These are the activations of a small neural network, seen along a few directions. Each row is one input.
In each table, some parts of the input vary, and every possible input appears once, in random order.
A made-up example of a description, with smaller parts first: one of 4 places along a line, together with either a single point or one of 11 places along a line or (one of 2 separate values, together with one of 8 places around a ring).
Shared parts are said once, and a part with two or three values counts as separate values.
In the rows, 128 means zero.

Other details of the inputs vary at random and push rows far along two fixed directions, the same in every table; ignore that.

Table:
R1: [135 165 152  92 104 161  82 111 127 130 140]
R2: [153 139 165  86 105 161 112 106  90 125 142]
R3: [118 194 100 124 131  87 120 182 239 126 180]
R4: [144 131 203  72  76 154 100 126  51 156 114]
R5: [132  54 109 174 165 127 172  84 102 126  88]
R6: [123 141 172  83  95 144 124 133  76 160 120]
R7: [130  63 113 193 162 125 165 103  92 112  96]
R8: [120 115 142 119 136  95 143 155 129 146 113]
R9: [126 121 103 133 139 133 120 121 138 122 120]
R10: [106 118 138 130 133 104 130 155 128 140 104]
R11: [144 153 196  58  84 157 111 124  47 163 127]
R12: [155 158 167  72  99 163  95 104 106 135 147]
R13: [126  74  88 177 187  97 175 106 153 129 105]
R14: [166 150 188 103  77 180  84 101  53 132 132]
R15: [146 164 144 109  94 152  87 140 113 124 151]
R16: [138 122 126 140 138 119 142 129 136 120 143]
R17: [136  55 105 171 177 117 184  92 105 119  93]
R18: [139 142 162  97 102 172  99 106  88 117 132]
R19: [139  45 107 188 161 134 166  96  62 113  87]
R20: [139 106 122 128 129 152 124 106  93 118 109]
R21: [125  61 112 188 165 127 167 101  92 110  96]
R22: [110 190  93 109 145  94 111 161 247 135 174]
R23: [143 164 138  93 102 158  76 116 121 137 141]
R24: [141 160 159  99  91 153 102 129 122 125 159]
R25: [155 140 174  85  91 176  93  88  83 141 133]
R26: [122 164 183  66  74 143  95 131  72 140 127]
R27: [112 200  83 131 124  95 103 186 231 125 166]
R28: [128  55 112 177 161 126 180  98  98 115  99]
R29: [ 90 186 114  88 122  71 132 187 205 136 159]
R30: [159 126 172  98  98 174  99  78  71 146 124]
R31: [101 189  77 113 137 105  96 170 241 124 163]
R32: [174 134 174 110  80 178  89 101  37 134 124]
R33: [137 167 151  96 105 160  79 109 127 135 141]
R34: [165 128 172 104  85 183  91 101  36 125 129]
R35: [132 198 119 111 116 103 110 166 207 133 173]
R36: [145 140 148  95 100 171  95 114  83 119 132]
R37: [118  79  91 205 173 101 168 127 141 112 106]
R38: [121  72  89 179 183  98 187 121 145 112 114]
R39: [139  55 114 180 170 116 182 101  94 116 105]
R40: [158 145 170 111  86 158 106 113  90 136 140]
R41: [133 122 126 150 127 123 138 131 138 124 137]
R42: [118 146 171  89 100 148 114 133  72 153 115]
R43: [102  70  95 174 169  79 165 158 130 137  81]
R44: [ 91 192  90 111 137 110 109 170 244 109 164]
R45: [123  61 110 182 166 130 169  99  94 108  93]
R46: [129  58  96 181 165 128 166 107  89 110  92]
R47: [141 161 168  85  85 165  98 123 109 124 160]
R48: [111 197  98 129 121  93 118 178 241 130 172]
R49: [ 99  81  95 160 154  81 170 142 110 131  87]
R50: [ 75 181 103 101 122  68 136 192 222 135 155]
R51: [114 191 100 123 133  89 120 184 238 121 185]
R52: [113  71  86 177 175 107 181 112 153 115 102]
R53: [112  70  87 180 174 106 182 117 150 113 107]
R54: [133 134 121 157 130 123 127 127 136 126 122]
R55: [ 93  81  85 170 172  86 178 153 123 144  86]
R56: [ 93 192  90 113 138 108 103 166 245 116 164]
Description of these inputs: one of 4 places along a line, together with either one of 3 separate values or one of 11 places along a line.
- The inputs of R40 and R14 match in every part but the place on the line of 4. If R30 is changed in the same way as R40 into R14, which row does it become? => R33
- The inputs of R31 and R1 match in every part but the place on the line of 4. If R20 is changed in the same way as R31 into R1, which row does it become? => R44
- A walk changes only the place on the line of 4. It starts at R16 and steps to R24. List the rest of the walk in order. => R7, R34
- Change only the choice among 3 separate values in R55. List by row number the other rows that result. => R43, R49

Table:
R57: [114 141  36 182 169 129 130 140 246 104 172]
R58: [117 137  95 159 131 116 129 165 166 155 126]
R59: [104 143  91 151 170  83 143 126 180 147 121]
R60: [105 169 123  87 130 127 113 126 128 126 140]
R61: [158 149 107 128 103 162  82  94 154  92 153]
R62: [126  54 108 172 151  97 156  80 105 140  74]
R63: [116 178 147  53  92 180  96 145 140 138 152]
R64: [120 165 133  85 129 148 123 126 125 122 122]
R65: [133 134 155  99 103 159 101 103  97 169 133]
R66: [ 87 149 109 161 155  94 152 156 240 127 130]
R67: [127 124 161  78 123 152  93 119  89 124 133]
R68: [119 139  86 155 163  76 164 148 164 125 144]
R69: [123  58 135 183 157 106 194  92  98 120 113]
R70: [163 210 125 100 105 181  64 101 148 102 179]
R71: [170 132 165 107 108 142 109 147  85 126 142]
R72: [151 201 157  62 102 146 115 131 140 134 160]
R73: [102 166  82 145 173  86 148 151 230 140 122]
R74: [126 146 160 128 104 123 133 136 124 120 161]
R75: [120 143 168 122  91 160 112 141  80 111 124]
R76: [132  50 124 173 182 106 149  96 104 144  86]
R77: [131 171 136 118 121 121 101 126 120 150 130]
R78: [149 113 153 110 104 144 117  91 104 142  90]
R79: [133 185 152  80  70 128  64 136 141 144 146]
R80: [102 138  90 157 171  71 118 177 221 135 140]
R81: [119 108 134 114 114 160 121 122  66 138 124]
R82: [129 121  83 158 130  76 158 164 175 114 128]
R83: [162  80 153 160 138 138 119 120  62 142  85]
R84: [144  67 108 222 162 155 159  68 115  83 117]
R85: [155 205 148  85  89 134 102 157 119 132 163]
R86: [155 135 156  90 132 137 126 137 143 125 146]
R87: [146 167 136 100  87 146 114 164 126 144 166]
R88: [146 157 168  83 119 150  86 133 148 144 131]
R89: [107 123 162 128 108 147 122 123  81 112 126]
R90: [ 98 134  74 138 158  85 164 160 217 140 168]
R91: [142 140 138  94 114 153 142 132 139 144 149]
R92: [118  80 162 141 132 161 159  94  71 110  89]
R93: [108 155 105 120 142 110 106 195 179 110 142]
R94: [142 197 153  64 102 130 105 125 128 138 173]
R95: [118 122 128 105 101 128 109 124  96 115 117]
R96: [ 81 150 103 177 149  76 138 166 222 128 143]
R97: [133 145 167 112 110 140 147 127 144 119 148]
R98: [129 150 158  67 122 160  95 143 133 118 135]
R99: [126 161 133  89  78 139  90 155 115 114 127]
R100: [143  76 112 180 128 108 143 115  94 136  72]
R101: [131 130 149  75  94 158 111 110 100 117 108]
R102: [108  49  97 154 154 105 165  91  92 114  79]
R103: [114 154  98 123 127 105 137 169 183 140 175]
R104: [108 182 123  92 120 127 102 147 126 122 145]
R105: [151  90 140 138 147 114 139 129  97 125 133]
R106: [131  81 124 147 123 162 143 125  46 134  94]
R107: [119  93  79 167 149  65 170 141 166 116 126]
R108: [131 118 120 143 137 136 140 128  63 120  93]
R109: [167  54  93 202 185 151 136  77 114  90 114]
R110: [157 109 138 163 133 135 135 105  51 148  80]
R111: [106 112 166 118 114 151 128 101  79 116 122]
R112: [145  80 143 140 134 165 148  88  80 162  87]
R113: [ 87 126 117 169 153  90 147 132 192 134 129]
R114: [112 100 130 108 125 158 131 107  80 140 122]
R115: [ 85 132  80 140 175  80 127 187 208 109 144]
R116: [149 142 177 129  86 146 129 136  86 120 143]
R117: [143 158 137  80  96 124 125 134 166 122 146]
R118: [119  87 105 173 149 118 147 122 116 158 108]
R119: [146  85 132 124 119 112 151  90  91 127 117]
R120: [138 125 172 156 100 147 118 122  82 136 108]
R121: [144  45 123 162 180 102 174 102  97 126 110]
- The inputs of R96 and R79 match in every part but one. If R89 is changed in the same way as R96 into R79, which row does it become? => R95
- The inputs of R102 and R60 match in every part but one. If R62 is changed in the same way as R102 into R60, which row does it become? => R59
- What do these inputs look like to the network? => one of 5 separate values, together with either a single point or (one of 3 separate values, together with one of 4 places along a line)
- Change only the choice among 5 separate values in R82. List by row number the other rows that result. => R71, R85, R87, R116
- Change only the choice among 3 separate values in R73. List by row number the other rows that result. => R64, R72
- List by row number the other rows that have the choice among 5 separate values in common with R114. => R57, R58, R63, R65, R81, R87, R90, R91, R103, R106, R112, R118
- Change only the choice among 5 separate values in R68. List by row number the other rows that result. => R74, R103, R105, R107
- Change only the choice among 3 separate values in R66. List by row number the other rows that result. => R92, R97
- Change only the place on the line of 4 in R88. List by row number the other rows that result. => R76, R80, R83

Table:
R122: [137 147 149 102  97 143 103 149  93 120 140]
R123: [127 154 163  85 104 153 113 105 138 127 151]
R124: [140 125 135  90 123 152 126 102  98 129 130]
R125: [158  79 161 156 112 180 109  70  14 135  78]
R126: [146 136 181 118  91 150 126 118  80 124 140]
R127: [146 174 138  97  98 149  72 135 130 134 144]
R128: [144  58  91 209 185  97 178 105 133 131  94]
R129: [125 131  67 167 164  89 145 146 193 131 133]
R130: [131 205 162  40  91 155  80 139 174 130 185]
R131: [117  18 113 187 175 146 178  67  49 114  54]
R132: [138 185 145  82  87 134 102 161 127 126 170]
R133: [128 132 160 121  90 161 106 133  68 119 122]
R134: [105 134  86 164 161  72 165 182 214 115 154]
R135: [109 143  85 180 160  81 147 148 233 127 143]
R136: [106  85 140 130 144  87 163 131  89 174  70]
R137: [ 90 142  72 122 164  99 134 157 216 113 141]
- What do these inputs look like to the network? => either a single point or (one of 3 separate values, together with one of 5 places along a line)
- Change only the place on the line of 5 in R125. List by row number the other rows that result. => R127, R128, R129, R135

Table:
R138: [113  70  85 178 180  72 192 148 150 131 101]
R139: [129  55 155 147 134 142 171  78  31 139  74]
R140: [ 85 172  79 117 151  72 129 184 231 135 147]
R141: [165  86 161 128 124 182 119  69  46 116 107]
R142: [142 167 176  66  90 141 102 136  99 147 149]
R143: [124 172 176  86  76 155  92 143  99 135 141]
R144: [ 95  79  86 174 179  79 178 127 161 138  87]
R145: [151 100 160 102 107 152 119 103  39 144  96]
R146: [174  49 136 184 141 157 158  58  28 110  87]
R147: [ 94 202  99 103 121  90  95 200 225 133 163]
R148: [146 171 166  74  90 176  74 115 122 114 160]
R149: [111  75  90 193 178  73 183 153 148 128 103]
R150: [ 99  83  86 193 173  81 166 145 157 131  89]
R151: [140  52 142 146 134 140 169  95  21 132  77]
R152: [129 179 169  75  75 153  87 151  95 134 150]
R153: [135 168 185  66  85 144 103 127 111 150 145]
R154: [131  68  66 219 184  98 183 108 153 106 107]
R155: [161 182 157  92  81 173  75 109 119 125 167]
R156: [101 188  97 107 129 111  99 170 247 104 184]
R157: [153 178 155  82  94 181  76 111 125 126 161]
R158: [157 179 156  85  88 180  74 109 122 129 164]
R159: [164  89 152 133 129 180 122  70  55 119 108]
R160: [111 166  68 155 153 102 126 154 243 116 166]
R161: [ 82 193  98  96 128  89 125 189 220 129 166]
R162: [107  76  99 198 174  77 183 147 154 130  99]
- What do these inputs look like to the network? => either one of 10 places along a line or (one of 3 separate values, together with one of 5 places along a line)
- A walk changes only the place on the line of 10. It starts at R156 and steps to R148. List the rest of the walk in order. => R141, R159, R157, R158, R160, R155, R154, R146

Table:
R163: [132 112  73 175 151  91 130 125 150 135  97]
R164: [156 131 120 128 122 115 144 124 115 107 148]
R165: [114 132 125  91 134 137  90 128 142 127 125]
R166: [ 99 134  90 156 140 118 122 159 178  91 126]
R167: [150 119 152 136 113 144 122 119 121 148 125]
R168: [116  33 146 172 152  98 189 137  30 149  53]
R169: [111 120 116 118 168  92 149 137 191 123 144]
R170: [151 115 181 133  80 167 118  82  59 148 119]
R171: [ 97 143 136  96 104 146  98 109 124 121 120]
R172: [138 132  88 167 151 106 145 123 141 149 118]
R173: [115 143 137 159 124  97 142 123 172 128 142]
R174: [168 136 143 128 114 114 130 104 110 142 131]
R175: [138 179 174 108  97 131 105 131 160 132 151]
R176: [ 84 128 101 128 136 109 156 132 189 127 140]
R177: [134 136 123  84 126 134 126 126 143 140 142]
R178: [165  79 112 168 134 120 159  94  87 152  99]
R179: [122 150 148 128 103 127 132 128 135  98 162]
R180: [ 94 181 142  84 105 153 108 122 144 134 152]
R181: [115 163 151  70  99 154 112 132 158 133 147]
R182: [152 128 178 135 105 178 113  90  57 147 104]
R183: [135 173 158 108  89 147 100 139 159 144 148]
R184: [105 129 106 118 167 124 133 135 163 136 134]
R185: [ 93 125  87 182 151 117 160 141 156 104 138]
R186: [142  82 165 114 135 181 137  73  34 141  91]
R187: [124 119  95 148 149 113 140 164 179 112 159]
R188: [132 138  97 148 141 105 103 139 164 135 116]
R189: [111 107 101 183 151 109 130 129 162 124  89]
R190: [148 121 156 128 122 139 134 125 110 103 145]
R191: [116 155 129  93 100  85 134 180 100 158 120]
R192: [126 157 141 123 112 166 116 137 115 110 143]
R193: [114 134  90 155 164 119 135 163 170 112 153]
R194: [141 142 142 122 116 138  74 128 126 139 123]
R195: [146 164 156  95 110 134 102 150 144 107 180]
R196: [165 102 171 116  95 182 120 107  51 119 131]
R197: [105 130 132 116 146 110 154 125 176 116 130]
R198: [144 106 110 172 164  82 159 124 161 134 122]
R199: [115 145 106 164 155 114 132 148 185 142 130]
R200: [143 188 113  99 104 146 103 147 128 121 167]
R201: [110 128  89 112 153 112 116 133 163 124 115]
R202: [109 139  93 158 156 124 141 161 173 109 146]
R203: [124 108 101 182 175 108 143 133 155 145 118]
R204: [176  84 172  93 114 154 146  52  14 136 100]
R205: [129 125 108 154 148 102 131 151 191 145 143]
R206: [113 180 142 119  85 137  73 130 151 131 137]
R207: [178  87 199 139 112 157 130  72  40 141 102]
R208: [125 144 142 122  88 153 123 130 118 111 158]
R209: [118 128 112 146 126 131 145 152 164 106 144]
R210: [135 136 131 115 116 149  82 142 114 105 140]
R211: [151 129 126 130 134 116 139 135 129 105 152]
R212: [124 174 113  66 105 135  83 127 142 131 134]
R213: [148  37 129 199 157 135 143  79  55 133  53]
R214: [139 116  76 153 138 108 159 144 149 115 143]
R215: [158  66 181 100 113 185 137  67  25 142  94]
R216: [106 130 113 148 113 135 112 131 126  95 129]
R217: [114 165 139 143 109 139 114 121 138 143 139]
R218: [114 144  84 114 153 115 144 126 155 139 130]
R219: [ 91 124  93 124 157 112 121 143 189 118 114]
R220: [103 117 109 132 144  66 160 189 124 151 106]
R221: [115  72  83 190 168 115 148 135 133  95  98]
R222: [151 167 129  92  98 146 103 154 139 119 174]
R223: [167 104 156  78  97 169 128  73  38 148 113]
R224: [110 152 146  93 123 161 120 117 126 133 126]
R225: [165  70 161 166 149 122 147  88  78 139 105]
R226: [152  68 143 125 156 125 166  77  72 129  99]
R227: [ 91  73  89 164 173 113 157 113 147 113  75]
R228: [144  79  91 186 166  97 167 122 145 145 107]
R229: [138 148 162 115 105 143 126 131 124  99 151]
R230: [ 91 240 199  30  30 129  68 198 123 153 172]
R231: [113  96 103 126 164 112 151 133 169 135 131]
R232: [146 188 136 106 113 141  89 138 143 152 152]
R233: [114 229 196  16  54 129  55 212 125 160 175]
R234: [ 94 132 129 122 136 103 155 117 171 117 140]
R235: [130  88  74 188 181 114 171 133 123 111 117]
R236: [101 145 170  98  94 114 129 177  93 147 109]
R237: [127 106  62 168 152 102 139 137 137 101 114]
R238: [131 151 130  84 133 150 114 117 117 142 135]
R239: [161  73 197 100 121 168 141  60  26 131  98]
R240: [126 132  84 142 142 116 112 153 152 101 132]
- What do these inputs look like to the network? => one of 6 places along a line, together with either a single point or (one of 3 separate values, together with one of 4 places along a line)
- The inputs of R185 and R193 match in every part but the place on the line of 6. If R179 is changed in the same way as R185 into R193, which row does it become? => R195
- Change only the choice among 3 separate values in R188. List by row number the other rows that result. => R201, R240
- Change only the place on the line of 4 in R205. List by row number the other rows that result. => R194, R203, R225

Table:
R241: [144 124 157 138  99 150 117 128  59 136 122]
R242: [112 156 108 117 149 100 129 147 208 145 139]
R243: [112 174 135  99 124 117 111 137 191 153 150]
R244: [128 110 138 162 141 104 165 128 135 138 128]
R245: [156  90 180  89 118 170 130  85  35 127 118]
R246: [112 149 161  90  99 145 130 110 128 126 140]
R247: [169 103 158  98 115 156 112  89  58 149 103]
R248: [129 157 133  71 103 141 106 138 126 119 157]
R249: [143 138 116 134 128 173 108  97 151  88 161]
R250: [141 131 116 136 135  98 143 157 157 128 145]
R251: [147 128 149  98 130 136 111 112 115 148 125]
R252: [125 107 100 151 146 122 133 116 109 142  97]
R253: [127 137 162 134 102 131 101 148 103 121 125]
R254: [118  59  84 161 183  99 188 124 135 112 104]
R255: [115  84 105 199 151 103 164 149 124 122  95]
R256: [ 99  66 105 172 181 102 197 111 142 122 105]
R257: [149 167 103 162 129 138 108 133 201  97 178]
R258: [130  76 145 135 123 167 140  95  27 122  93]
R259: [160 122 145 122 105 129 124 126  81 132 135]
R260: [109 154 139 112 116 129  80 142 146 133 118]
R261: [110  57 101 170 188 103 199 112 133 118  99]
R262: [153 198 155  81  77 141  87 151 110 131 164]
R263: [149 106 186 110  97 163 122  59  48 155  94]
R264: [143 103 128 152 150 101 157 138 130 131 132]
R265: [136 194 159  88  97 123 107 163 172 138 174]
R266: [119 109  74 149 163  88 144 136 172 137 116]
R267: [125 104 120 147 135 138 123 112  89 146  94]
R268: [122 182 116 123 106 113 110 173 159 130 161]
R269: [153 158 114 137 127 164  85  97 171 111 155]
R270: [109 153  94 110 136 114 133 150 159 110 142]
R271: [102 175 107  95 115 130 111 161 162 117 157]
R272: [ 81  94  99 162 163 102 147 150 159  99 105]
R273: [115 118 146 114 111 160 119 129  88 116 111]
R274: [134 104 156 157 116 118 161 104  99 135 115]
R275: [ 93 146  89 146 145 104 118 166 199 135 116]
R276: [139 178 127  85 107 137  89 131 128 141 134]
- What do these inputs look like to the network? => one of 3 separate values, together with either a single point or one of 11 places along a line
- Change only the place on the line of 11 in R256. List by row number the other rows that result. => R245, R246, R248, R254, R258, R261, R270, R271, R272, R273
- Change only the choice among 3 separate values in R244. List by row number the other rows that result. => R243, R256
- List by row number the other rows that have the choice among 3 separate values in common with R247. => R242, R243, R251, R252, R260, R263, R266, R267, R269, R275, R276
